A small network was shown many inputs. Here are its activations along a few directions, one row for each input.
Each table varies a few parts of the input and shows all the possible inputs, shuffled.
A made-up example of a description, with smaller parts first: ring(5) and (point or (values(2) and line(4)) or ring(9)).
Shared parts are said once, and a part with two or three values counts as separate values.

A family of inputs:
r1: [-12 -21 -27   1   4 -11 -22  -9   8 -20  44 -46]
r2: [  0  -1   2  21  21   0   5  23 -11 -20  -4  -5]
r3: [  7   2   0 -14 -15   8  10  -8   6  21 -14  27]
r4: [ 10  -8  13  -3  -9   4  10   0  -2  25 -30  19]
r5: [  6   9  -5  17  17   4  -8  13   8 -17   5  18]
r6: [-10  15   0  15  13  -1  -3  13   0 -26   9 -12]
r7: [  0  17   9  14  17   1 -14   0   7 -19  14   6]
r8: [ -6 -25 -24 -33 -31 -12 -11 -29   1  15  25 -35]
r9: [  8  -2  10  25  27  -1  -3  20   2 -17 -11  11]
r10: [  2  -3   4  -8 -10   2  19   3 -17  22 -22   3]
r11: [  1   9  14 -17 -15   4   3 -21   4  19  -6  15]
r12: [ -7   7   4 -18 -20   1  13  -6  -6  17  -9  -1]
- The inputs of r6 and r12 match in every part but one. If r2 is changed in the same way as r6 into r12, which row does it become? => r10
- What is each input in this table made of? => values(2) and (point or ring(5))
- Change only the values(2) part in r11. List by row number the other rows that result. => r7
- Change only the values(2) part in r1. List by row number the other rows that result. => r8

A family of inputs:
r13: [  0  16  27   6   5  11  33  21 -25  21 -46   0]
r14: [  5 -12  19   7   5  -8  24  25 -22  30 -51  13]
r15: [  2 -16   0  36  29  -8  10  49  -6 -22 -23   0]
r16: [ -1  22   9 -39 -37   4   4 -29  17  19  -3  26]
r17: [ -6   2 -10 -29 -26   9  34   0 -26  24 -29 -19]
r18: [ 24 -23  20   6   4   2  20  14  -4  38 -38  27]
r19: [ -1  28  -7   7  19  -6 -34  -9  20 -33  47  -8]
r20: [ -5  43  14  25  24   2  -3  19  -1 -41   4  22]
r21: [-12  25   4 -33 -35  18  21 -21   1  19  -5   9]
r22: [ 26 -11  21   3   2  13   1  -2  11  32 -36  41]
r23: [-20  17 -10  12  19   0 -11  12 -12 -39  33 -42]
r24: [ 23   7  11  21  24   6 -23  10  22 -33   0  40]
r25: [-27   4  -6 -24 -15 -11  10 -16 -12  -6  25 -44]
r26: [-16  17  -1 -24 -22  -7  -2 -31   9  -9  28 -34]
r27: [-11  35   4  33  27   7  14  37  -8 -32  -7   2]
r28: [  1 -43 -27  24  29  -9 -17   3   7 -24  21 -23]
r29: [-16  30  -9   9  20   0 -23  -2   4 -40  38 -26]
r30: [-14  27  36  -1   0   7  29  11 -19  12 -32  17]
r31: [ 14 -23 -17 -24 -28   4   1 -17  10  46 -13  26]
r32: [ 19 -21   6  25  28   4 -15  23  23 -24  -7  34]
r33: [ 10  -7 -14 -19 -18  -8 -22 -34  30  17  29 -15]
r34: [ 13   0  -5 -32 -30   2   0 -22  17  46   0  32]
r35: [ -8 -32 -23  26  23  -9 -11  14 -12 -32  13 -43]
r36: [  6 -35 -18 -14 -17  -7 -20 -25  19  22  26 -16]
r37: [-10  38  35  -2   0   8  21  -9 -10  11 -21  36]
r38: [  3 -47 -23 -11 -15 -13  -3 -16  -2  20  22 -26]
r39: [-22 -10 -15 -13 -18   1   5  -6 -25   3  16 -57]
r40: [  2  -7 -10   6  22  -8 -45  -8  27 -27  40  -1]
r41: [  4  37  16  24  16   3 -15  10  13 -36  12  39]
r42: [-15  14  -2 -31 -30  16  31 -10 -17  18 -16  -6]
r43: [ 17 -29  -5  38  33   4   1  31   7 -20 -17  17]
r44: [-13  15   0 -23 -26 -14 -15 -34  29   2  35 -16]
r45: [  8  36  37   0 -10  15   9 -17   3  18 -11  48]
r46: [-19  -3 -10  13  21 -11 -11  22 -21 -36  21 -51]
r47: [ -9 -37 -20 -12 -17 -21   1 -10 -20   4   6 -45]
r48: [ 11 -20 -18 -20 -30  -4  22  -1 -28  33 -32  -9]
r49: [ 21   9  32  -4  -4   6  -9 -13   4  25 -21  55]
r50: [ 16 -34 -18 -23 -27  -5  13  -7 -10  43 -20  13]
r51: [  6 -32 -24  17  28   3 -36  -7  21 -24  29  -8]
r52: [ -7  18   1  41  28   7  11  47 -17 -25 -18 -10]
- The inputs of r31 and r32 match in every part but one. If r42 is changed in the same way as r31 into r32, which row does it become? => r27
- What is each input in this table made of? => ring(5) and ring(8)
- Change only the ring(8) part in r44. List by row number the other rows that result. => r25, r26, r33, r36, r38, r39, r47
- Change only the ring(8) part in r14. List by row number the other rows that result. => r13, r18, r22, r30, r37, r45, r49
